These are the activations of a small neural network, seen along a few directions. Each row is one input.
Each table varies a few parts of the input and shows all the possible inputs, shuffled.
A made-up example of a description, with smaller parts first: one of 3 separate values, together with either a single point or one of 9 places along a line or (one of 4 places along a line, together with one of 5 places around a ring).
Shared parts are said once, and a part with two or three values counts as separate values.

A family of inputs:
row 1: [-17   3  11  17   7   6  16 -19  -7  29   6  10  28   3  14]
row 2: [  7   4 -11  14  -5  12 -28 -23  27 -13   5 -20   5  12   0]
row 3: [ 14   1   2 -28   6 -17  10  39 -22 -20 -11  11 -37 -10 -20]
row 4: [ 11   4  -2 -21   2  -9  20  33 -25 -19  -4  11 -44 -14 -15]
row 5: [-14  -6  15   4  12 -15   0  -8   0  30  -8   4  38  16  11]
row 6: [ -7   9  15  14  25 -13   3 -15  -4  24  -5   4  26  26   6]
row 7: [ -9  11  10  21  21  -4  13 -21  -7  25   2   3  19  22  10]
row 8: [ -3  -2 -14  18 -22  31 -15 -26  24  -9  15 -13   7 -11   9]
row 9: [  1 -11 -11   4 -18   9 -31 -16  31  -7   2 -20  18   2   5]
row 10: [  7 -14   2 -39  -7 -20   7  47 -17 -14 -13  12 -24 -20 -14]
row 11: [  5   7 -15  22  -9  20 -18 -28  25 -13  11 -20  -2   8   5]
row 12: [  4  -4  -1 -25 -13   1  23  36 -25 -14   0  18 -35 -34 -10]
Question: What is each input in this table made of?
Answer: one of 3 separate values, together with one of 4 places along a line
Question: The inputs of row 12 and row 4 match in every part but the place on the line of 4. If row 8 is changed in the same way as row 12 into row 4, which row does it become?
Answer: row 11

A family of inputs:
row 13: [  0  -3  -4  13  -7   8 -23 -24  22   5   4 -14  27  10   7]
row 14: [ -8   1 -10  22  -9  20  -5 -30  16   7  11 -11  16   3  12]
row 15: [ -5  -2  -4  18  -5  15 -14 -25  23   3   9  -9  21   7  13]
row 16: [  6  -7  -4 -22  -4  -9  -2  27  -7 -18  -8   1 -26 -13 -13]
row 17: [  6  -5  -2 -20 -10  -2   5  28  -6 -17  -2   8 -25 -19  -7]
row 18: [  1   5  -7  21   0   9 -14 -28  21   1   7 -17  14  19   8]
row 19: [ 13   1  -6 -17  -3  -7   5  25  -9 -18  -4   1 -33  -6 -10]
row 20: [ 10   5  -2 -14  -4   2   6  21 -14 -20  -2   8 -30 -19 -13]
row 21: [  9  -6  -4 -27 -11  -9  -2  29  -6 -16  -8   4 -20 -15 -13]
row 22: [ -8  -1  26 -18  34 -34  44  32 -49  29 -13  35   4   6  -6]
row 23: [-23  12  30  19  33 -22  20 -19 -16  55  -9  14  46  30  19]
row 24: [ -3   9  -4  23   0  19 -13 -31  18   2  10  -8  15   7   5]
row 25: [  5  -4  -5 -15 -13   3  14  21 -15 -13   2   5 -31 -23  -7]
row 26: [ -4  -4  -4  18  -1   8 -21 -26  22   2   2 -16  21  13   6]
Question: What is each input in this table made of?
Answer: one of 2 separate values, together with either a single point or one of 6 places around a ring
Question: The inputs of row 14 and row 25 match in every part but the choice among 2 separate values. If row 23 is changed in the same way as row 14 into row 25, which row does it become?
Answer: row 22

A family of inputs:
row 27: [ -7  -5   6   0   7 -12   5   1  -4  16  -5   1  14   9   6]
row 28: [-8  0 11  2  4 -3  6 -2 -6 16 -2  9 17 -1  5]
row 29: [ -2   1   9   0  16 -13  -2  -1  -3   9  -7   3  14  14  -2]
row 30: [ -6   8   6  10  10  -1  13  -8 -11  15   1   5   5   6   3]
row 31: [-3  7  9  5 11 -8  6 -2 -4 13 -2  5  8 11  5]
row 32: [  2  -2  -9   7  -8  15  -4  -9  10 -10   9  -5  -3  -5   1]
row 33: [  6   4  -7   5  -8   8 -12  -6  14 -11   4 -10  -5   1   2]
row 34: [  8  -2  -7   0  -4   3 -20  -5  14 -13  -1 -10   1   4  -5]
row 35: [  2   4  -9  10  -8  14  -5 -13   7  -9   7  -9  -9  -4   0]
row 36: [ -1  -3  -6   1 -14  13 -12  -6  13  -7   4  -5   3 -11   2]
row 37: [-5  2  6  6  9 -1 14 -5 -9 13  3  9 11  5  5]
row 38: [ 14  -6   1 -45  -4 -18  24  62 -35 -26 -12  20 -55 -30 -23]
row 39: [  2  -8  -9  -1 -13   4 -13  -4  15  -7   1 -13   1   0   2]
Question: What is each input in this table made of?
Answer: either a single point or (one of 2 separate values, together with one of 6 places around a ring)

A family of inputs:
row 40: [ -6 -10   7  -4   1 -16 -13  -2  11  17  -9  -6  30  15   8]
row 41: [ -7 -13  -1  -6 -14   8   4   5   0   4   4   5   9 -18   6]
row 42: [  1   5  16  -9  26 -23  11  15 -19   8 -10  14   1  14  -9]
row 43: [ 33  -9 -18 -44 -14 -15 -24  50   0 -54 -14 -10 -60 -15 -31]
row 44: [ -1  11  -9  21 -10  30   3 -22   6  -7  17  -1  -7 -11   3]
row 45: [ 23 -25 -22 -39 -33  -6 -49  34  33 -52 -14 -23 -25 -17 -20]
row 46: [ -7  -7  10  -3   2 -15 -16  -4   9  16 -11  -5  30  11   5]
row 47: [ -1   1   0 -10   2  -3  31  20 -28   0   1  13 -26 -13  -4]
row 48: [ -6  -8   9  -4   5 -13 -16  -3  10  15 -10  -1  33  11   2]
row 49: [ -8 -10  -1  -7 -18   6   4   6   2   6   3   3   6 -18   9]
row 50: [ -6 -11  10  -5   6 -13 -16  -4   9  14  -9   0  35  12   2]
row 51: [ -1   9  -8  20  -8  31   4 -23   6  -8  18   0  -6 -10   3]
row 52: [  2   3  13  -8  24 -25  13  16 -19   9 -10  10  -2  16  -6]
row 53: [ -8  -9   1  -6 -14   9   1   5   1   4   2   8  10 -21   4]
row 54: [  0   8  16  -8  22 -25  10  15 -19  11 -13  10  -4  13  -6]
row 55: [ -9  -8   2  -6 -16   7   1   4   1   5   1   4   6 -21   7]
row 56: [ -9 -15  -5  -7 -17   6   6   5   1   6   4   1   6 -17   7]
row 57: [  0   7 -11  22 -10  29   6 -22   6  -7  18  -4  -8  -9   6]
row 58: [ 29  -3 -32 -13 -29  16 -46   6  39 -61   4 -34 -41  -9 -20]
row 59: [ -1   4  -7  23   7   4 -12 -29  17   6   4 -18  14  25   8]
row 60: [  1   7  -3  24  10   5 -14 -29  17   4   5 -14  18  23   7]
row 61: [  0   5   6 -10   6   0  27  19 -28  -3   1  21 -20 -16  -8]
row 62: [ -8 -11   1  -7 -12   9   2   4   0   3   4   9  11 -20   4]
row 63: [ -7 -15   4  -4   2 -16 -12  -3  10  17  -9  -8  30  15   6]
row 64: [  0   1  10  -9  22 -26  15  16 -19  11 -11   6  -5  18  -5]
row 65: [  1   3   3  -9   4  -2  30  20 -28  -2   2  17 -23 -15  -6]
row 66: [  1   7  15  -8  25 -23  10  15 -18  10 -12  14  -1  13  -9]
row 67: [  0   8   5  -9   5  -1  27  19 -27  -1   0  20 -22 -17  -8]
row 68: [  0   9  -1  22  12   8 -16 -30  16   3   5  -9  20  22   5]
row 69: [ -2  12  -8  22 -12  29   3 -23   6  -6  16  -5 -11 -11   6]
row 70: [ -1  12   0  23   8   6 -16 -30  17   6   2 -14  15  21   8]
row 71: [  0   9  -3  23   6   4 -13 -28  19   6   4 -15  15  24  10]
row 72: [  1   6   3 -10   1  -3  30  21 -26   0   1  15 -26 -14  -2]
row 73: [ -1   8   6  -9   2  -2  27  19 -28   0  -1  16 -25 -17  -5]
row 74: [  1   6  13  -9  21 -26  13  17 -17  11 -11   9  -5  17  -3]
row 75: [ -5 -13   7  -3   4 -15 -14  -3   9  15  -8  -4  33  13   5]
row 76: [  0  11  -2  23  10   7 -16 -29  17   5   3 -10  18  21   5]
row 77: [ -1   9 -11  21 -14  28   6 -22   8  -5  18  -6 -11  -8   9]
row 78: [ -2   4 -14  21 -13  27   8 -23   7  -5  18  -9 -11  -7   7]
Question: The inputs of row 67 and row 44 match in every part but one. If row 52 is changed in the same way as row 67 into row 44, which row does it become?
Answer: row 60
Question: What is each input in this table made of?
Answer: one of 3 separate values, together with either a single point or (one of 2 separate values, together with one of 6 places around a ring)
Question: Which other rows does row 41 become when the choice among 3 separate values takes its other values? List them by row number.
Answer: row 57, row 65
Question: Which other rows does row 61 become when the choice among 2 separate values takes its other values? List them by row number.
Answer: row 42
Question: List by row number the other rows that have the choice among 3 separate values in common with row 49.
Answer: row 40, row 41, row 45, row 46, row 48, row 50, row 53, row 55, row 56, row 62, row 63, row 75
